A small network was shown many inputs. Here are its activations along a few directions, one row for each input.
Each table varies a few parts of the input and shows all the possible inputs, shuffled.
Descriptions start from the smaller parts, as in this example, which fits no table here: ring(5) and (point or (values(2) and line(4)) or ring(11)).
Shared parts are said once, and a part with two or three values counts as separate values.
In the rows, zero is written as 128.

Other details of the inputs vary at random and push rows far along two fixed directions, the same in every table; ignore that.
To show where, the next rows are all for the same input, with only those details redrawn:
[116 133 116 136 141 133 117 145 108 136 140 136 114 158]
[114 125 108 131 144 135 119 144 113 130 143 138 113 166]
[115 121 106 129 144 135 118 145 114 128 143 140 112 170]
[116 133 116 136 141 133 116 146 109 136 141 136 114 158]
[150 206 199 187 131 119  79 182  52 201 136 129 111  95]
[ 63 209 131 131 106 111 167  83 128 166  74  60 162  28]
[115 125 108 131 144 135 119 144 112 131 142 138 113 166]
[ 90 224 166 156 109 111 138 115  97 188  87  76 148  30]

Rows:
x1: [148 120 130 138 143 128 120 146 141 106 140 150 123 137]
x2: [177 183 208 182 127 124 104 168  86 173 141 134 107  88]
x3: [148 108 127 130 141 135 119 150 139 137 136 142 116 132]
x4: [180 169 214 178 123 114  73 185  72 206 137 126 114  96]
x5: [105 108  95 111 134 129 181  84 177 105 112 105 139 112]
x6: [139 103 123 141 137 128 111 127 142 120 138 150 134 154]
x7: [139  99 124 142 139 130 118 120 140 129 138 143 130 155]
x8: [138 105 137 131 122 134 118 145 126 139 142 118 113 154]
x9: [109 130  86 105 134 128 160  84 125  91 109 112 148  89]
x10: [129 112 102 153 141 138 124 132 106 122 150 161 134 154]
x11: [ 94 121  93  96 115 133 182  87 178 120 101  94 139  90]
x12: [142 125 135 140 123 133 119 130 134 118 143 144 125 151]
x13: [144 105 123 135 137 124 113 128 139 127 139 155 134 152]
x14: [142 109 101 144 141 147 117 127  97 117 132 164 138 158]
x15: [ 80 136  67  52 124 124 164  67 157  80 113  79 141 128]
x16: [ 89 101 107  96 120 113 156  87 167 111 101 113 160 117]
x17: [133 125 141 109 146 138 121 133  94 121 123 140 135 168]
x18: [143 211 169 136 106 121 120 103  76 164 126 101 162  38]
x19: [145 103 128 141 133 131 123 122 134 131 146 143 122 161]
x20: [142 115 123 122 121 125 105 152 132 123 136 132 124 154]
x21: [ 95 110  83 102 130 133 156 101 187 100 103 107 149 100]
x22: [110 138 111 111 120 123 183  87 165 117 110 103 140  91]
x23: [ 98 123  84  94 119 131 159 101 183  99 103 112 145  96]
x24: [123 213 164 141 117 115 122 113  85 159  82  91 124  28]
x25: [128  88 142 125 127 127 123 129 129 128 140 136 120 167]
x26: [130  90 147 131 135 124 112 134 127 131 136 140 125 159]
x27: [136 112 115 113 111 130 121 145 136 115 141 124 117 163]
x28: [146 125 133 133 122 129 122 130 132 124 144 149 125 150]
x29: [142 107 128 136 142 140 116 150 141 129 136 138 116 132]
x30: [104 121 106 117 122 116 162  75 165 132 103 109 158 100]
x31: [153 123 131 129 136 131 132 142 136 113 146 150 115 143]
x32: [147 114 125 128 140 133 112 155 143 129 134 146 120 129]
x33: [126 100 138 126 124 124 107 142 132 109 134 146 132 164]
x34: [101 133 111 117 109 125 167  77 163 119 110 102 150 105]
x35: [153 185 169 192 134 111 110 166  61 170 137 139 122  65]
x36: [135 118 128 130 121 129 102 154 132 119 135 126 125 150]
x37: [128 104 149 126 116 127 124 136 121 126 140 133 119 160]
x38: [ 85 111  81  88 100 131 163  95 178  90 109  87 144 130]
x39: [128  94 141 129 133 122 107 139 131 121 133 144 132 158]
x40: [ 89 115 112  93  98 116 164  91 160 105 106 106 151 120]
x41: [130 131 112 103 149 134 115 128 107 110 122 129 111 174]
x42: [146 120 132 137 129 127 110 134 133 123 140 156 131 149]
x43: [ 74 122  68  88 134 137 168  81 152  96  83 109 141 142]
x44: [111 120  94 105 132 122 165 100 175  93 112 123 146 107]
x45: [135 126 138  92 134 135 120 129  98 110 150 135 132 166]
x46: [ 91  99 114  94 112 116 170  80 160 125 106 102 147 121]
x47: [183 175 191 165 119 132  84 191  89 166 148 148  96 110]
x48: [142 119 108 146 143 135 125 139  93 110 128 159 122 128]
x49: [125 197 175 148  99 127 140 127 124 166 103  86 130  39]
x50: [148 116 107 125 141 146 114 121  96 112 142 150 140 155]
x51: [148 119 134 134 124 129 129 126 128 134 145 145 121 153]
x52: [127 184 173 153 109 127 138 127 125 173 101  87 133  41]
x53: [125 222 166 123 110 111 118 109  90 151 111  89 121  21]
x54: [ 87 107  87 100 119 125 152  94 179 105 101  90 157 114]
x55: [124 117  94 138 143 136 119 146 114 115 142 149  98 143]
x56: [106 122  98 107 125 131 171  95 176  87 116 113 138 113]
x57: [143 117 132 120 109 128 124 148 122 137 143 122 110 155]
x58: [115 125 108 131 144 135 119 144 112 131 142 138 113 166]
x59: [121 124 138 127 141 145 125 134  98 128 112 150 137 158]
x60: [136 107 127 121 115 136 120 148 128 124 145 121 110 165]
x61: [128 101 134 118 122 120 114 138 132 115 133 148 133 159]
x62: [138  97 115 119 131 126 110 144 141 125 135 133 127 156]
x63: [154 122 108 105 145 134 118 128 100  90 171 150 115 135]
x64: [123 104 139 123 115 127 119 138 130 109 139 136 126 165]
x65: [173 167 216 184 124 120  70 186  74 199 137 121 114  97]
x66: [143 121 134 144 128 131 106 136 134 118 140 152 132 149]
x67: [134 101 145 119 116 123 126 136 120 131 142 139 117 163]
x68: [ 58 193 149 132 105 117 173  77 124 162  75  76 179  31]
x69: [152 114 131 138 149 119 122 145 137 124 138 151 128 132]
x70: [154 109 131 135 145 128 138 135 134 131 144 143 113 145]
x71: [152 105 128 137 152 123 130 138 137 129 140 147 122 140]
x72: [142 118 120 123 127 146 119 151 143 104 144 140 106 150]
x73: [146 116 123 118 125 143 132 146 137 122 145 139 101 147]
x74: [ 94 167 170 128 100  98 154  84 134 173  77  80 166  37]
x75: [144 107 135 125 120 129 123 144 124 146 142 124 113 153]
x76: [138 113 114 125 134 141 111 153 149 105 137 144 117 142]
x77: [148 113 134 138 130 125 126 122 128 144 142 142 124 151]
x78: [130 117 100 130 141 141 117 138 107 109 118 157  99 145]
x79: [149 103 129 143 153 128 126 140 139 123 141 143 120 142]
x80: [149 112 131 144 150 125 118 146 140 116 140 148 125 137]
Describe the family of inputs behind these rows.
Answer: ring(5) and (line(4) or (values(2) and ring(6)))
Changing only the ring(5) part turns x15 into x53. The same change can be made to x20. Which row results?
Answer: x23
Changing only the ring(5) part turns x47 into x28. The same change can be made to x78. Which row results?
Answer: x14
Changing only the ring(5) part turns x50 into x24. The same change can be made to x7. Which row results?
Answer: x29
Start at x68 and move only the line(4) part, one step at a time. The first step leads to x59. Which rows follow, in order?
Answer: x17, x45
Which other rows does x75 become when the values(2) part takes its other values? List them by row number.
Answer: x8

Rows:
x81: [154 116 136 144 143 128 103 149 122 124 134 154 123 137]
x82: [146  92 125 108 131 130 117 136 130 116 151 142 116 184]
x83: [ 67 139  60  83 141 131 208  48 149 104  85  86 146  79]
x84: [132  92 123 131 134 129 122 133 124 123 150 152 121 186]
x85: [127 148 169 141 122 112 116 138 110 160 110 119 139 101]
x86: [126  96 115 132 136 137 122 141 130 123 149 146 112 189]
x87: [133 128 125 121 118 135 127 142 135 124 135 122 109 133]
x88: [108 153 123 107 111 119 168  84 162 112 101  93 156  66]
x89: [100 140 126 116 114 117 159  85 152 128  82 101 166  74]
x90: [147  91 107 137 142 135 122 136 131 106 158 160 122 169]
x91: [152 117 150 151 130 131 111 139 107 140 150 154 127 147]
x92: [130 166 150 159 120 127 123 143 115 164 123 118 126 102]
x93: [107 111 108  97 113 130 146 110 150 116 125 102 125 137]
x94: [139  90  99 126 150 139 112 148 145 102 142 158 111 168]
x95: [146 231 194 166 117 121  70 164  27 173 124 126 130  78]
x96: [130 160 157 151 127 122 111 155 115 159 114 115 126  92]
x97: [115 120  92 126 129 130 150 112 154 114 129 126 135 123]
x98: [152 100 111 117 136 139 118 151 140  98 160 154  99 168]
x99: [125 113 119  99 122 128 147  99 153 108 127 121 142 130]
x100: [125 157 169 149 123 120 111 149 109 165 111 112 129  99]
Describe the family of inputs behind these rows.
Answer: values(2) or (values(3) and ring(6))
